Each row below holds a small network's activations on one input, seen along a few directions.
In each table, some parts of the input vary, and every possible input appears once, in random order.
A made-up example of a description, with smaller parts first: ring(8) and (point or ring(9) or (values(3) and line(4))).
Shared parts are said once, and a part with two or three values counts as separate values.

Other details of the inputs shift rows strongly along two fixed directions, in all tables alike. That doesn't count.
These rows show it; all are for the same input, with only those details redrawn:
-166,-78,95,-171,9,35,-66,440,65,50,190,-175,-51,155
14,-399,7,149,-613,-300,181,-170,-483,47,-22,-128,701,-283
-58,92,22,-245,-186,593,-24,-417,173,-269,-127,-25,-165,-312
-58,87,22,-242,-188,583,-23,-411,168,-265,-124,-27,-158,-309
-58,92,22,-245,-185,593,-24,-417,174,-269,-127,-25,-166,-312
-166,-83,96,-167,7,25,-65,447,60,55,193,-177,-43,158

Table:
R1: 80,314,-49,18,-98,639,25,-463,115,-210,-82,141,-107,-132
R2: 5,173,-102,-89,-120,601,-136,-411,155,-182,-92,14,-146,-356
R3: 105,-426,16,285,-507,-654,117,-275,-434,-58,-255,-7,465,-239
R4: 91,-58,-17,-184,-163,581,2,-486,157,-316,-183,172,-232,-54
R5: -100,-66,76,-74,174,-292,-147,317,52,125,-86,-209,-270,134
R6: -161,68,-42,94,224,-297,-218,290,108,42,134,-12,-184,105
R7: 9,45,-60,-113,45,268,-54,-660,154,-232,-318,141,-364,-125
R8: -119,-38,57,-45,176,-309,-123,296,137,54,-98,-96,-213,220
R9: -122,31,-47,14,76,24,-154,425,131,67,213,-23,26,197
R10: 173,-289,-68,288,-470,-290,275,-202,-413,263,-76,138,764,-222
R11: 212,208,-56,-143,89,629,144,-485,98,-229,-97,211,-41,-128
R12: -36,113,-29,107,342,-243,-126,187,-50,27,229,17,-164,302
R13: 45,160,67,7,368,-276,11,343,54,36,46,-16,-95,129
R14: -56,-192,62,-29,178,-301,-103,237,24,-21,56,33,-324,320
R15: 164,-263,-60,269,-292,-617,116,-288,-467,219,-168,-37,575,-463
R16: -173,53,-26,162,194,-269,-149,263,56,131,159,61,-266,169
R17: -17,158,10,25,129,49,-86,427,58,22,213,-83,91,275
R18: -87,-122,120,34,83,-296,-59,309,60,35,-17,19,-366,263
R19: 192,292,-12,-147,26,603,118,-379,185,-259,-192,122,0,-246
R20: -18,-166,119,-147,-33,28,-91,485,58,37,46,-177,-142,202
R21: 35,150,23,22,122,74,76,430,6,122,201,25,5,309
R22: -77,115,3,-213,-186,566,2,-432,253,-336,-136,86,-101,-223
R23: 2,134,28,-8,129,76,-112,442,-22,89,222,-194,26,186
R24: 121,-351,-124,333,-274,-610,217,-446,-425,169,-80,47,576,-196
R25: -49,-158,116,-47,-63,28,4,444,86,59,62,8,-159,354
R26: 9,202,13,33,301,-274,-58,322,35,9,97,-36,-123,154
R27: -236,-29,97,8,127,-280,-36,257,73,45,125,22,-282,213
R28: 144,-146,-56,390,-345,-572,70,-310,-590,57,-72,-135,563,-346
R29: 112,249,-108,-49,0,644,-20,-542,84,-271,-11,157,-73,-76
R30: -16,-4,-33,-13,395,-288,-80,208,73,189,133,116,-152,185
R31: -61,24,28,-20,281,-287,-80,291,124,214,50,-201,-189,38
R32: -60,-158,8,-122,93,40,-33,326,75,108,76,-19,-47,431
R33: -102,-56,-90,21,139,43,-127,326,41,101,311,64,-11,318
R34: 247,-179,-62,241,-469,-260,227,-139,-570,96,-28,-113,774,-281
R35: 100,-397,-36,195,-594,-323,189,-179,-389,75,-232,-61,749,-126
R36: 103,102,80,-107,221,79,50,487,1,124,132,-137,46,128
R37: -24,-421,-50,265,-400,-619,167,-425,-512,-15,-15,83,512,-167
R38: -224,-17,82,-59,157,-314,-105,290,122,-41,102,-52,-196,152
R39: -35,82,10,-18,330,-310,-106,307,161,157,35,28,-112,63
R40: 253,-208,-12,312,-432,-249,391,-172,-517,139,-68,95,777,-160
R41: -91,40,24,76,253,-270,14,236,160,229,60,-14,-217,184
R42: -37,-143,100,-115,-33,1,-65,471,137,-30,37,-65,-77,291
R43: 136,344,-42,-70,104,303,-41,-514,58,-240,-209,1,-296,-399
R44: -97,126,27,-164,-38,266,-88,-546,147,-290,-203,-15,-372,-400
R45: -142,45,-23,61,225,-269,-244,305,29,109,143,-123,-249,16
R46: 158,-330,-66,218,-487,-290,230,-191,-396,231,-87,-165,765,-311
R47: -57,-134,124,-65,113,-302,-154,357,30,16,-30,-167,-345,113
R48: 125,-123,-74,423,-345,-599,96,-325,-511,-10,-81,-24,628,-258
R49: 137,287,-104,-36,172,307,9,-634,55,-278,-123,201,-279,-191
R50: 67,181,-69,-142,-60,568,52,-447,337,-148,-198,49,-32,-248
R51: 106,360,-46,25,76,319,53,-569,94,-225,-198,188,-324,-253
R52: -92,-93,68,-55,-5,36,12,404,106,169,5,-35,-82,375
R53: -53,2,19,-4,105,51,78,371,183,254,139,-25,-7,276
R54: 47,71,-3,-232,-167,597,-42,-412,189,-174,-327,-69,-182,-244
R55: 67,78,-35,-40,216,66,33,358,-33,67,273,39,50,367
R56: 132,129,-112,-167,53,592,26,-514,204,-105,-105,254,-57,-190
R57: 131,191,-50,-205,-12,597,-25,-401,213,-71,-194,55,-82,-401
R58: -47,67,26,50,300,-283,-36,280,109,246,60,101,-194,127
R59: -197,-72,92,-69,-24,31,30,398,90,74,206,9,-64,307
R60: 14,-399,7,149,-613,-300,181,-170,-483,47,-22,-128,701,-283
R61: -21,-73,-40,-63,198,36,36,305,141,202,215,-13,42,337
R62: 172,306,12,-100,174,310,27,-499,83,-217,-262,22,-275,-427
R63: 33,150,82,71,338,-235,80,303,8,118,66,60,-185,186
R64: 15,-458,-56,185,-548,-298,232,-290,-489,9,64,72,722,-75
R65: 48,165,8,-46,153,47,6,457,57,33,176,-48,87,245
R66: -26,189,-106,6,-148,617,-43,-466,191,-167,-82,201,-175,-210
R67: -131,-50,72,21,146,-275,-54,263,88,140,-76,-22,-299,281
R68: -33,151,-159,26,93,281,-150,-667,126,-244,-85,225,-336,-240
R69: -67,183,30,170,247,-238,-82,259,-14,83,156,3,-205,244
R70: 65,77,23,10,433,-247,36,238,-31,65,142,73,-140,247
R71: 4,44,5,-98,182,11,-41,442,184,181,114,17,98,155
R72: -80,47,9,13,281,-314,-54,276,203,147,40,-90,-124,126
Question: The inputs of R37 and R38 match in every part but one. If R56 is changed in the same way as R37 into R38, which row does it become?
Answer: R71
Question: What is each input in this table made of?
Answer: values(2) and line(4) and ring(9)
Question: Which other rows does R28 become when the ring(9) part takes its other values? List them by row number.
Answer: R5, R15, R31, R43, R44, R45, R47, R62
Question: Which other rows does R51 become when the line(4) part takes its other values? List them by row number.
Answer: R26, R43, R49
Question: Which other rows does R27 become when the values(2) part takes its other values? List them by row number.
Answer: R59
Question: Which other rows does R1 become when the values(2) part takes its other values? List them by row number.
Answer: R69

Table:
R73: 115,162,30,-76,-178,403,259,-289,112,13,-261,70,50,-197
R74: -105,-226,129,20,-277,-166,-22,92,98,-14,-70,-152,-184,-82
R75: -23,-200,-220,134,-220,-133,-3,-270,-175,7,141,112,430,-110
R76: 54,-354,-189,166,-229,-483,102,-68,-230,254,35,48,646,-79
R77: 166,-261,-34,24,-296,-269,110,161,-350,162,32,-247,793,-248
R78: -11,94,95,-62,625,-448,-63,635,64,109,203,40,-352,341
R79: -144,75,-20,-127,-33,228,102,26,23,-37,253,5,153,-91
R80: 38,-151,80,160,296,-902,83,581,-306,177,189,-29,182,311
R81: -11,-11,-135,194,-125,51,-62,3,-85,-32,156,137,44,243
R82: 77,-36,-4,157,0,-519,104,-391,-272,-151,-90,2,228,-127
R83: -36,190,59,96,517,-414,-111,696,88,200,148,25,-403,307
R84: 24,-94,-26,206,52,-660,75,-163,-285,-82,12,-73,259,-7
R85: 172,-136,-13,248,-487,-54,71,102,-532,-48,114,-165,630,-54
R86: 157,-6,10,86,-188,236,165,-375,89,66,-314,155,199,-162
R87: 10,-117,98,-68,303,-33,33,513,62,198,240,64,-43,547
R88: -220,157,32,-3,4,79,40,476,78,101,317,-58,69,138
R89: 143,48,4,-181,72,503,111,-493,278,-51,-262,188,-54,-161
R90: 103,119,35,-218,3,526,220,-267,47,-124,-23,116,-112,15
R91: -161,96,-75,-46,348,-121,-186,692,394,289,201,-11,-207,420
R92: 103,402,-24,-271,-10,825,-110,-257,393,-230,-236,-102,-179,-394
R93: -206,-93,23,-135,-167,331,-143,-229,206,-192,-329,-110,-434,-90
R94: -132,117,132,-256,-207,441,-154,-329,402,-314,-230,33,-583,-240
R95: 24,239,-100,171,44,39,-137,-532,-20,30,-166,26,-229,-373
R96: -5,238,-42,-128,388,387,-158,339,410,23,90,131,-605,558
R97: 142,99,-12,56,69,-179,112,-545,-114,-295,-203,127,3,-243
R98: -137,-61,-21,344,163,-844,-190,500,-292,502,265,-254,101,214
R99: 30,56,-77,67,274,-168,-100,-181,-58,94,22,32,-188,-184
R100: -67,215,42,84,534,-319,-188,647,138,249,174,-5,-472,269
R101: 32,-15,-21,230,-308,240,76,-337,-147,-118,12,185,247,-47
R102: -72,-590,47,313,-576,-617,127,77,-369,168,-146,-249,392,-112
R103: 153,215,-65,-54,245,170,15,-552,61,-210,-209,221,-330,-368
R104: -97,307,-193,-53,22,611,-187,-403,391,-229,-20,193,-314,-126
R105: -197,-264,135,-230,-215,-152,-116,51,-36,-126,-36,-36,-61,7
R106: 240,-10,34,-231,39,261,48,114,9,32,-103,-180,166,-50
R107: -178,501,79,-266,304,822,-71,250,445,-209,241,71,-675,294
R108: -72,-163,94,-231,-129,205,-39,-304,256,-210,-118,-77,-387,-243
R109: 171,38,-153,-172,65,420,38,-549,258,-66,-260,195,-136,-110
R110: -27,61,126,-15,107,-17,155,684,-19,221,228,-40,-52,506
R111: -326,245,194,-445,170,495,-349,235,584,-277,-82,-2,-887,180
R112: -235,-324,69,-213,-168,-109,-133,31,-83,-102,-116,-85,-67,60
R113: -46,169,-13,-271,34,434,147,-220,253,-39,-27,42,4,-261
R114: -150,-52,68,81,178,-299,-33,742,187,383,202,-40,178,326
R115: 246,-63,39,-135,-33,219,55,162,-197,-37,47,-145,196,117
R116: -110,-33,-17,88,453,-601,-197,486,-115,388,311,-154,-141,223
R117: 45,102,-37,291,-103,-388,61,-426,-178,-196,-188,-14,131,-174
R118: 184,-62,-144,129,-219,57,106,-369,13,91,-289,147,189,-86
R119: -40,37,2,49,-244,-13,216,52,-23,159,-22,-23,367,-190
R120: 172,26,1,294,-80,-427,140,-213,-295,-30,-201,149,161,-236
R121: 85,163,45,171,130,-335,58,6,-81,-82,-127,91,-92,-13
R122: -47,-292,-61,204,-276,-253,106,-105,-284,102,184,72,681,-124
R123: -246,-192,116,-282,267,72,-164,421,380,3,65,-238,-622,244
R124: 28,124,28,236,5,-456,42,-199,-148,-123,-122,-13,61,-33
R125: 130,106,6,266,-96,-366,126,-361,-207,-191,-234,93,125,-190
R126: -312,-138,116,-166,-77,-44,-227,351,99,-52,-103,-115,-315,235
R127: 68,213,-96,188,57,51,-88,-484,-14,-11,-190,91,-231,-384
R128: -17,198,-118,-10,180,103,-191,-672,24,-5,-72,-38,-285,-360
R129: -63,16,-58,191,-283,183,29,-307,-10,-51,4,136,328,-228
R130: 145,-163,20,-45,-216,-41,353,-146,-195,160,-102,12,448,-133
R131: -79,15,26,-172,195,26,-167,753,-3,70,427,-285,162,216
R132: 151,-115,-13,1,-223,130,20,74,-376,-124,201,-152,418,-8
R133: 168,6,8,136,-242,339,157,-443,-44,-68,-209,215,135,-48
R134: 48,270,-53,-79,-205,619,-107,-207,79,-263,-27,-115,89,-349
R135: -128,-694,-2,123,-466,-601,73,5,-477,119,-129,-218,462,-36
R136: 1,-57,-40,-128,427,-41,-93,582,160,182,285,63,-286,689
R137: 243,145,34,-122,-93,412,32,5,81,-19,-244,-149,79,-135
R138: 7,-154,-150,87,-43,-33,-32,-34,-162,-27,245,131,141,245
R139: 119,-78,-63,166,111,-405,29,-157,-269,121,-13,82,93,-219
R140: 101,102,126,-103,221,113,-90,901,20,138,214,-239,-112,536
R141: -30,92,3,-116,-80,421,148,-178,-70,-176,195,86,19,1
R142: 3,96,-43,-177,55,479,27,-474,341,-80,-147,167,10,-300
R143: -216,-24,178,-412,138,171,-209,220,420,-151,72,-59,-631,110
R144: 48,-324,-24,243,-302,-197,153,-135,-421,36,193,121,601,57
Question: What is each input in this table made of?
Answer: values(2) and (ring(6) or line(10) or (line(4) and ring(5)))
Question: Which other rows does R139 become when the line(10) part takes its other values? List them by row number.
Answer: R78, R80, R82, R84, R97, R99, R103, R116, R128
Question: Which other rows does R144 become when the values(2) part takes its other values? List them by row number.
Answer: R101
Question: Which other rows does R74 become when the ring(6) part takes its other values? List them by row number.
Answer: R93, R94, R102, R111, R126
Question: Which other rows does R120 become when the line(10) part takes its other values? List them by row number.
Answer: R83, R95, R98, R100, R117, R121, R124, R125, R127
Question: Which other rows does R133 become when the line(4) part takes its other values? List them by row number.
Answer: R96, R110, R140

Table:
R145: 48,-62,-63,47,-157,89,-9,-604,-28,-199,-226,201,-59,-280
R146: -91,-188,79,10,-221,-183,100,309,-35,134,79,-58,297,69
R147: -49,-214,33,4,-175,-191,54,321,-34,53,-16,-118,298,123
R148: 22,-84,69,280,-5,-425,86,186,-180,70,14,-95,58,66
R149: 104,168,-90,39,-181,357,62,-503,-109,-291,-25,121,215,-266
R150: -51,-99,-55,77,-47,-251,89,-360,-157,11,-70,15,161,-81
R151: 26,91,-45,45,216,48,-10,351,130,262,124,40,-23,282
R152: -108,-268,24,41,-172,-177,38,362,-240,180,192,-147,215,98
R153: 89,-74,-148,335,-337,-170,94,-209,-315,95,48,70,576,-111
R154: -64,123,41,-203,-170,581,23,-359,230,-156,-88,73,-203,-251
R155: -110,253,16,-138,471,-101,-194,438,201,100,56,-77,-380,73
R156: -70,265,139,-62,409,-81,-190,384,203,78,54,-94,-403,141
R157: 40,311,-86,-227,299,410,-141,-416,443,-213,-76,12,-544,-287
R158: 151,-229,-44,61,-554,61,76,-518,-257,-146,-287,-63,453,-317
R159: 27,263,-34,-80,-20,320,36,-604,141,-275,-270,142,-408,-164
R160: 108,35,34,-105,277,73,81,385,86,184,108,14,-25,276
R161: 73,71,67,-132,253,62,57,396,-2,8,221,-12,14,250
R162: -27,5,23,-179,-29,354,-131,-1,94,-85,-2,-129,-210,26
R163: 58,-361,-30,290,-288,-701,74,127,-429,140,8,68,370,43
R164: -175,-6,71,-102,429,-76,-195,317,258,49,156,36,-402,310
Question: What is each input in this table made of?
Answer: ring(5) or ring(6) or ring(9)
Question: Which of the alternatives is R152?
Answer: ring(6)
